These are the activations of a small network on made-up records, seen along a few directions, one row for each record.
Each row is followed by the record's values for the fields P, Y, E, W, Z, J.
Not every record has every field; a missing one is written missing.
Other fields move the rows too, some of them a lot.
In the rows, zero is written as 500.
Strong random noise was added to every row along 9 fixed directions; ignore it. To show where, here is one row again and again, with new noise each time:
[690 661 559 486 367 510 563 587 517 621 480 449 560 558 481 755 546 337
 304 368 419 449 379 380 444 471 517 770 361 719 471 547 484]
[404 376 397 509 568 579 487 551 556 509 539 549 456 457 489 571 319 575
 452 507 622 552 564 418 389 632 460 442 536 450 408 599 484]
[397 735 509 473 393 436 505 548 576 393 546 409 644 413 515 695 729 410
 563 501 275 478 440 342 395 373 597 439 404 678 497 359 524]
[464 748 712 532 434 500 573 495 498 333 571 538 554 511 504 477 545 508
 516 556 406 415 621 574 482 386 492 351 588 525 746 651 378]
[578 575 571 457 459 524 519 505 532 545 482 522 579 526 547 500 397 496
 507 520 554 590 497 527 433 487 538 536 516 450 592 429 484]
[422 486 304 516 596 718 588 602 458 388 474 449 453 471 446 549 696 625
 729 530 532 316 603 321 556 444 475 417 315 440 361 504 610]
[437 647 721 667 523 505 560 487 623 353 487 719 617 398 575 293 497 619
 605 573 460 518 450 759 493 508 586 350 594 602 807 631 433]
[297 651 449 510 357 310 401 430 539 430 583 310 577 472 570 580 695 344
 377 453 352 492 400 387 412 459 432 474 596 698 432 454 489]
[497 558 479 461 496 540 508 485 533 484 402 486 618 477 580 363 566 554
 764 622 547 531 469 546 505 395 606 437 395 377 577 240 599]
[274 509 453 603 489 425 452 486 598 404 507 509 537 390 543 457 579 504
 522 557 451 436 429 514 449 521 510 371 492 626 497 561 505]
[522 531 542 431 452 518 551 505 565 509 480 498 445 516 445 480 603 446
 376 400 409 427 544 544 560 445 495 449 623 548 489 633 406]

[368 431 318 438 518 473 459 532 541 453 548 415 522 460 499 528 556 521
 547 523 476 532 515 362 454 509 528 415 514 431 374 388 539] | {P: p2, Y: y1, E: missing, W: w2, Z: z4, J: j2}
[489 272 414 370 596 555 487 476 509 554 501 517 325 526 430 394 362 542
 344 431 611 531 696 553 559 584 414 387 762 285 368 655 381] | {P: p3, Y: y2, E: e2, W: w1, Z: missing, J: missing}
[482 469 431 493 553 510 537 592 591 457 470 539 492 409 446 525 704 535
 526 395 354 485 386 492 547 494 599 514 490 644 417 512 542] | {P: p2, Y: y1, E: missing, W: w1, Z: missing, J: missing}
[707 415 406 458 571 570 540 626 504 597 413 554 566 459 484 578 520 543
 577 405 528 585 338 458 510 542 656 732 344 517 427 341 632] | {P: missing, Y: missing, E: missing, W: missing, Z: missing, J: missing}
[595 518 603 365 498 541 544 556 542 516 510 571 481 516 458 566 392 524
 469 464 484 584 551 536 443 471 577 478 574 437 572 509 433] | {P: p3, Y: y1, E: missing, W: w1, Z: missing, J: missing}
[621 552 486 585 438 473 515 625 411 572 545 439 496 545 451 809 460 373
 291 442 493 356 404 293 417 549 436 808 252 714 419 665 519] | {P: p1, Y: y2, E: e1, W: w1, Z: missing, J: missing}
[420 452 455 475 488 507 490 550 511 501 486 476 487 500 489 572 388 492
 560 636 559 417 547 428 426 463 535 448 323 412 484 491 506] | {P: p2, Y: y1, E: missing, W: w1, Z: missing, J: j2}
[215 330 367 521 535 490 456 410 694 480 421 523 398 378 480 351 733 511
 545 482 409 375 458 569 583 511 486 240 541 632 343 566 507] | {P: p3, Y: y2, E: e1, W: w2, Z: z2, J: missing}
[393 608 577 577 380 308 386 391 446 484 561 408 610 531 613 437 339 384
 424 658 594 486 530 518 393 498 384 492 525 454 620 502 435] | {P: p3, Y: y2, E: e3, W: w1, Z: missing, J: j1}
[795 698 586 590 502 601 614 614 466 538 500 569 671 516 537 628 562 527
 519 359 455 638 339 451 487 542 574 805 422 655 582 411 582] | {P: p4, Y: y1, E: missing, W: w1, Z: missing, J: missing}
[470 212 440 552 572 461 424 464 535 646 420 593 346 512 498 378 316 518
 379 491 640 501 365 642 522 649 469 589 499 516 433 632 520] | {P: p2, Y: y2, E: e1, W: w1, Z: missing, J: missing}
[546 455 672 501 499 474 476 485 590 580 467 682 524 455 520 483 213 496
 446 583 562 584 519 646 392 547 591 450 491 455 653 526 408] | {P: p3, Y: y2, E: e1, W: w1, Z: missing, J: missing}
[447 638 547 665 486 366 391 470 490 426 605 551 762 440 690 449 256 560
 567 650 633 730 399 530 299 644 502 564 526 466 699 345 525] | {P: p2, Y: y2, E: e2, W: w2, Z: z4, J: j1}
[669 553 700 526 485 521 521 508 482 570 507 635 576 526 533 507 181 499
 442 577 619 582 583 588 413 547 525 563 481 387 677 535 397] | {P: p3, Y: y2, E: e1, W: w1, Z: missing, J: j2}
[531 521 581 599 601 587 555 519 396 380 509 608 472 546 531 347 435 681
 670 572 616 481 515 643 547 508 474 499 504 405 701 594 535] | {P: p2, Y: y1, E: missing, W: w1, Z: missing, J: missing}
[504 512 475 550 494 518 547 545 455 449 544 464 422 518 437 541 634 468
 350 379 446 332 515 447 568 520 394 555 551 618 425 760 451] | {P: p3, Y: y1, E: missing, W: w1, Z: missing, J: j2}
[434 388 361 413 507 559 533 581 593 522 438 483 457 494 424 500 525 532
 586 582 514 372 546 444 532 428 584 431 335 423 433 486 515] | {P: p2, Y: y1, E: missing, W: w2, Z: z2, J: j2}
[539 608 513 464 475 674 623 586 518 485 538 507 462 522 389 723 524 497
 461 442 436 399 662 346 475 446 487 480 418 537 462 663 439] | {P: p2, Y: y1, E: missing, W: w2, Z: z2, J: j1}
[291 437 529 534 502 438 469 469 594 420 562 547 398 433 451 517 489 511
 399 492 414 463 543 555 467 534 475 309 611 601 491 726 406] | {P: p2, Y: y1, E: missing, W: w2, Z: z2, J: missing}
[687 699 600 510 338 372 495 512 401 570 445 410 608 528 480 638 631 282
 473 541 347 339 413 440 532 332 578 700 204 605 547 378 533] | {P: p4, Y: y2, E: e1, W: w1, Z: missing, J: j1}
[638 486 444 499 547 589 561 539 269 469 554 400 362 665 441 505 546 538
 434 407 594 378 595 431 621 496 319 665 545 407 457 677 513] | {P: p4, Y: y1, E: missing, W: w1, Z: missing, J: missing}
[482 631 504 601 498 493 536 645 469 398 565 506 571 448 478 751 536 503
 537 536 421 411 421 342 390 490 549 611 258 675 532 562 552] | {P: p2, Y: y1, E: missing, W: w1, Z: missing, J: missing}
[441 518 476 358 434 397 447 478 553 505 471 412 531 489 519 491 574 432
 535 524 434 530 458 497 464 394 573 448 517 470 486 334 512] | {P: p3, Y: y1, E: missing, W: w1, Z: missing, J: missing}
[617 461 547 494 492 364 445 532 567 595 507 584 594 436 534 569 401 460
 385 394 436 752 276 554 412 608 634 672 570 620 509 380 529] | {P: p4, Y: y1, E: missing, W: w1, Z: missing, J: missing}
[337 490 486 698 616 503 506 494 619 355 608 662 539 379 539 337 516 658
 423 399 471 629 446 615 497 720 440 404 825 643 553 742 437] | {P: p2, Y: y1, E: missing, W: w2, Z: z4, J: j1}
[654 663 630 588 480 594 571 519 529 547 515 579 671 513 577 571 414 514
 517 491 567 596 481 484 429 561 497 628 439 583 640 458 487] | {P: p3, Y: y2, E: e1, W: w2, Z: z2, J: missing}
[446 522 347 538 569 639 540 592 465 381 574 442 498 486 462 471 672 618
 592 458 515 415 576 370 560 525 411 483 518 470 423 536 536] | {P: p2, Y: y2, E: e1, W: w2, Z: z4, J: j1}
[532 425 375 389 497 597 548 545 516 557 366 422 432 465 402 582 709 450
 628 526 421 304 562 397 608 351 600 442 217 456 305 397 571] | {P: p3, Y: y2, E: e2, W: w2, Z: z2, J: missing}
[611 638 601 620 469 550 575 600 436 485 459 566 558 541 494 560 426 513
 578 609 562 334 450 522 489 446 521 672 211 556 677 610 525] | {P: p2, Y: y1, E: missing, W: w1, Z: missing, J: j1}
[496 415 458 397 522 593 506 438 436 561 535 444 343 586 443 602 401 498
 409 426 567 558 663 407 486 527 377 442 630 404 365 565 478] | {P: p2, Y: y1, E: missing, W: w2, Z: z1, J: missing}
[507 317 330 436 590 630 524 504 347 491 475 427 319 587 412 385 496 581
 575 529 653 347 704 458 654 480 377 431 508 217 359 580 528] | {P: p4, Y: y1, E: missing, W: w1, Z: missing, J: j1}
[436 610 527 744 394 389 456 382 427 498 438 419 568 509 598 374 631 365
 463 584 527 252 398 576 594 482 382 587 332 659 550 614 517] | {P: p3, Y: y2, E: e4, W: w2, Z: z2, J: j1}
[424 470 422 416 492 515 480 485 470 459 607 398 416 568 475 575 506 532
 436 423 516 561 565 396 479 526 394 461 658 487 414 516 483] | {P: p4, Y: y1, E: missing, W: w2, Z: z2, J: missing}
[225 539 521 597 469 412 468 455 806 465 531 604 601 300 542 598 567 452
 406 444 317 605 385 499 364 612 553 305 609 839 443 567 427] | {P: p3, Y: y1, E: missing, W: w2, Z: z2, J: j2}
[650 577 593 557 539 498 517 521 452 473 491 592 617 457 553 485 510 551
 615 485 468 627 416 560 493 508 600 579 471 500 604 344 563] | {P: p4, Y: y2, E: e3, W: w1, Z: missing, J: missing}
[476 423 440 553 515 466 515 535 462 440 463 506 411 487 413 346 635 511
 493 520 462 263 514 597 677 456 491 471 462 482 496 687 480] | {P: p4, Y: y1, E: missing, W: w2, Z: z4, J: j1}
[430 517 473 464 485 509 477 453 564 500 462 444 546 531 584 329 594 550
 633 513 524 589 395 558 519 451 521 497 556 492 537 301 564] | {P: p2, Y: y2, E: e1, W: w2, Z: z3, J: j2}

Here are new rows. What are their fields?
[641 496 428 394 396 519 478 432 488 728 402 362 533 634 559 580 467 381
 480 459 606 574 416 430 483 461 471 718 363 473 406 282 581] | {P: p2, Y: y1, E: missing, W: w2, Z: z2, J: missing}
[597 431 496 419 481 495 498 563 380 557 463 446 410 590 443 582 360 464
 503 613 592 366 547 460 495 430 516 586 285 355 503 527 521] | {P: p2, Y: y1, E: missing, W: w1, Z: missing, J: missing}
[601 526 581 536 543 624 529 454 589 564 491 667 590 484 563 434 358 613
 568 448 582 737 494 608 469 615 521 502 610 472 591 395 488] | {P: p2, Y: y2, E: e1, W: w2, Z: z2, J: j1}
[515 466 496 436 463 491 501 523 432 523 480 445 426 566 437 517 416 454
 492 597 552 357 612 480 524 419 472 483 396 361 500 566 465] | {P: p2, Y: y1, E: missing, W: w1, Z: missing, J: j1}
[504 487 450 748 537 544 558 634 557 456 511 600 477 461 478 470 595 578
 345 367 499 354 268 551 567 664 452 729 457 826 497 853 510] | {P: p2, Y: y1, E: missing, W: w2, Z: z4, J: j1}
[397 534 457 465 486 526 464 479 467 480 574 427 561 508 540 640 322 505
 594 634 617 564 649 326 345 517 426 404 433 358 461 391 508] | {P: p3, Y: y1, E: missing, W: w2, Z: z2, J: j2}
[518 410 504 300 513 504 536 655 589 519 506 559 416 442 331 727 391 475
 449 531 380 464 616 414 420 426 677 399 399 425 445 551 420] | {P: p2, Y: y1, E: missing, W: w1, Z: missing, J: missing}
[738 485 515 492 577 661 601 589 423 540 498 551 451 572 467 519 484 590
 438 335 587 543 487 502 564 582 449 703 570 497 480 613 514] | {P: p3, Y: y1, E: missing, W: w1, Z: missing, J: missing}
[443 594 605 689 467 332 469 456 387 356 578 505 532 470 527 441 531 441
 407 577 423 350 514 565 533 498 458 464 507 568 624 697 432] | {P: p4, Y: y2, E: e2, W: w1, Z: missing, J: j2}
[617 582 494 436 545 668 620 661 540 485 524 553 536 485 437 717 517 562
 528 403 467 534 539 354 432 496 557 583 435 547 472 518 502] | {P: p3, Y: y1, E: missing, W: w1, Z: missing, J: missing}
[367 389 292 541 572 537 468 532 443 441 447 412 433 490 512 446 632 577
 677 571 577 360 429 432 546 483 466 508 320 472 376 456 650] | {P: p2, Y: y1, E: missing, W: w1, Z: missing, J: missing}
[347 398 505 637 546 411 459 440 719 495 369 677 541 303 546 328 620 514
 577 545 377 482 324 727 559 551 654 326 448 670 507 487 509] | {P: p2, Y: y2, E: e2, W: w2, Z: z2, J: missing}
[623 505 594 481 517 632 575 551 532 574 486 622 516 523 467 618 284 565
 559 538 580 597 561 490 438 531 552 514 410 455 569 479 497] | {P: p4, Y: y1, E: missing, W: w2, Z: z2, J: missing}
[416 568 411 567 577 589 508 496 334 348 564 415 527 526 553 470 498 599
 677 637 635 417 663 378 492 491 387 433 439 319 507 476 549] | {P: p3, Y: y2, E: e2, W: w1, Z: missing, J: j2}
[517 530 546 363 372 456 502 443 536 596 470 395 442 623 477 530 498 384
 387 478 486 463 529 514 520 388 462 521 531 515 507 503 430] | {P: p2, Y: y1, E: missing, W: w2, Z: z2, J: missing}
[463 373 531 574 494 369 409 476 577 572 577 622 530 428 512 555 145 465
 262 563 571 630 537 530 351 696 515 448 587 483 524 627 388] | {P: p4, Y: y2, E: e2, W: w2, Z: z2, J: missing}
[635 489 561 551 424 404 458 527 461 653 466 524 526 569 538 602 248 400
 341 548 602 519 343 523 398 560 530 756 337 558 580 535 519] | {P: p2, Y: y1, E: missing, W: w1, Z: missing, J: missing}
[396 695 591 539 437 495 519 347 519 399 521 425 518 550 565 355 803 483
 549 419 370 477 498 584 611 390 396 399 686 653 589 467 468] | {P: p2, Y: y2, E: e1, W: w2, Z: z2, J: missing}
